Each row below holds a small network's activations on one input, seen along a few directions.
In each table, some parts of the input vary, and every possible input appears once, in random order.
Descriptions start from the smaller parts, as in this example, which fits no table here: one of 4 places along a line, together with either a single point or one of 9 places along a line or (one of 2 separate values, together with one of 5 places around a ring).
Shared parts are said once, and a part with two or three values counts as separate values.

Other details of the inputs shift rows strongly along three fixed directions, in all tables alike. That doesn't count.

A family of inputs:
R1:   24 -229   74  -43  -11 -115  148   69 -139  195   16 -177  -97   33
R2:  -21  308  -15  593   30   88  -88 -309  274 -295  -18  171   99  -89
R3:  -67 -290   23  -42  184  -41  130   97   50 -127  -57  -50  -51  -23
R4:   31 -239  119  101  251  192  159 -157  105  -16 -210  -93 -111  -22
R5:   84  258   51  253  -51  248   39 -292  132  -86  132   -3    7   26
R6:  -83  -94  -54  -75   84 -215  -78   74  -95 -154 -188   81   84 -118
R7:  120 -106  279 -285   87  299   81 -430  -48  262 -474  -85  -79  -72
R8:  -63 -235   -8 -179  -84 -360  107  277 -135   43   54 -171   -5   10
R9: -111 -165   -5  482  159 -427  -36  -32  190 -153 -285  -12  122 -173
R10:   37  238 -182   49  -33   31 -198  148    6   76  251  100   92   20
R11:   17  324 -172  242  -57   58 -219   11  108   27   60  226  140  -59
R12: -111 -306  -65    4  133 -111   30  -35 -100 -209  124 -142  -36   26
R13:  121  288  218 -292 -303  515  135 -262  -16  202   78  -77 -127  140
R14:   23  368 -172 -197 -305  -88 -110  198 -178  -62  201  253   93  139
R15:  -28  299 -122 -289 -326  -14   67  404   -8 -139  401  153  -67  200
R16:    0 -154  -68 -169   94 -186  -44   67 -201  -91  -81  -35   -5  -48
R17:  83  44 -51 190 103 183  78 118 -30 -19 353  20 -92 225
R18:   76  175  -79  -63 -308  -65   12  364 -218  210  405 -111  -29  286
R19:  -63  184  -65  -77 -258   27  -32  132  -53 -174  372   61   45  109
R20:    5 -357 -219 -101  188 -189 -172  203 -140   40  148  -73   10  -35
R21:  -58 -173  -85  116  192 -233 -120   21  -98 -177 -131   40   90  -95
R22:  154  348  359  -50  -96  601  234 -363  252  262 -211   54 -155   52
R23: -116 -148   77 -147   54  -42  125   89  107 -122 -161   15  -90  -57
R24:  -48 -230  -68 -187  148 -108 -114   28   11   77 -100  -76   56 -109
R25:  153  107 -265  509  225   44 -218  -45   69   39  274   76   95   13
R26: -112  -67  -89 -252   -4  -80 -124   96   10   48 -132   20   49 -163
R27:  -62 -149  144  188   77 -193   51  -61   88  106 -256 -107   34 -109
R28:  128 -163  193 -739 -135  182  135  -82 -288  318 -180  -72 -138   48
R29: -116 -115  199  -21  -46 -174   80  -16  101   98 -351 -103   31 -102
R30:    1  279   49  480    6  174  -61 -311  242 -177  -33  116   33  -53
Description of these inputs: one of 5 separate values, together with one of 6 places along a line.
Changing only the choice among 5 separate values turns R15 into R11. The same change can be made to R3. Which row results? -> R24
Change only the choice among 5 separate values in R1. List by row number the other rows that result. -> R12, R17, R20, R28
Change only the choice among 5 separate values in R19. List by row number the other rows that result. -> R10, R21, R22, R27

A family of inputs:
R31: -146 -400  -31  608  419 -305 -115 -247  231 -241 -375  -58   67 -267
R32: -147 -408  136 -600  -97 -115  169   30  -86 -127 -319  -99  -71 -137
R33:  -14 -236  320  378  389  195   63 -676  338   41 -748  -10   -2 -239
R34:  -68 -253  143 -278   36 -221   49  -69 -102   39 -443  -97   33 -214
R35:  162   69  121 -339 -261  302  132   42 -185  359  297 -183  -74  218
R36:  -60 -217  307  -26  123  160  132 -436  267  170 -565 -116  -13 -221
R37:   -2  176   86  -65 -208  134  -12  -93   43  132   -8   27   10   10
R38:   77 -456   54 -273  231   74   86  -84 -141  182 -124 -218 -119  -22
R39: -122 -453   40 -570   87 -113   32   29  -41   41 -343  -70  -41 -164
R40:  331  787  283  711  -23  709   83 -585  447  421 -119  185  -37   91
R41: -135 -275  110 -364   40  -49  105   61   -1   -3 -267  -89  -42  -68
R42:   -3  -57  137  533  269  107   39 -443  284 -177 -302   72    7 -140
R43:  -63 -264  126 -338  -60 -134   95   46  -63  100 -330  -46  -37 -114
R44:   18  227  131 -570 -390  268  193  189  -36   82  160   -3 -127  123
R45:  -26  274 -209  -68 -216  -85 -103  413 -128  -88  500  129   40  254
R46: -193 -184 -516  623  273 -710 -235  440 -135 -719  496   84  192   -2
R47: -157 -186 -213   93  153 -436 -162  209 -147 -336   38  -35  126  -58
R48:  155  110   61 -205 -138  279   94   97 -201  256  338 -120 -133  312
R49:  -35  177  -96 -103 -117   11  -19  327  -34  -36  287   22   -9  149
R50: -121 -388 -155  -85  267 -250  -68  220   16 -169 -100  -54    8 -176
R51:   16  272   26 -440 -454  118    5  119 -143  175  154   23   -3   94
R52: -125 -321  147 -433  -28  -25  200   -9    6  -98 -275  -83 -102 -121
R53: -112 -101 -413  812  350 -493 -301  215   -8 -523  257   94  182   -4
R54:  324  368   55  352  -57  354   80 -133  -22  376  360  -11  -95  303
R55:   70  243   16 -519 -273  286   25  155  -71  242  163   69  -82  101
R56:   57  336   69 -527 -440  181   78   57 -172   24  158   35  -33  109
R57:   46  328 -167 -617 -389    6 -104  346 -283   93  396   86   28  165
R58:  -79 -265  128 -330   -7 -125  146  100  -20  110 -290  -78  -41 -110
R59:  181  564  145  808   67  483  -41 -496  440  188  -49  108   11  -16
R60: -190 -399 -309   34  120 -665 -107  538 -184 -305  178   -7  108  -27
R61:  -60 -303  135  141  241 -181   38 -240   61    7 -520  -50   32 -258
R62:   81   95  -17  366  203  154 -119 -278  166   19 -121  154   25  -98
R63:  156  335 -329  665   56    8  -81  216 -127 -183  936   50  -32  367
R64:  144  585   31  272 -248  238 -120 -234   73  127  167  103   81   89
R65:   38  218 -354  353   85 -158 -255  174  -41 -178  411  186  142   70
What do these inputs look like to the network? -> one of 5 separate values, together with either a single point or one of 6 places along a line
Changing only the choice among 5 separate values turns R63 into R35. The same change can be made to R44. Which row results? -> R59
Start at R34 and move only the place on the line of 6, one step at a time. The first step leads to R61. Which rows follow, in order? -> R43, R60, R58, R40
List by row number the other rows that have the choice among 5 separate values in common with R41. -> R33, R45, R47, R48, R49, R53
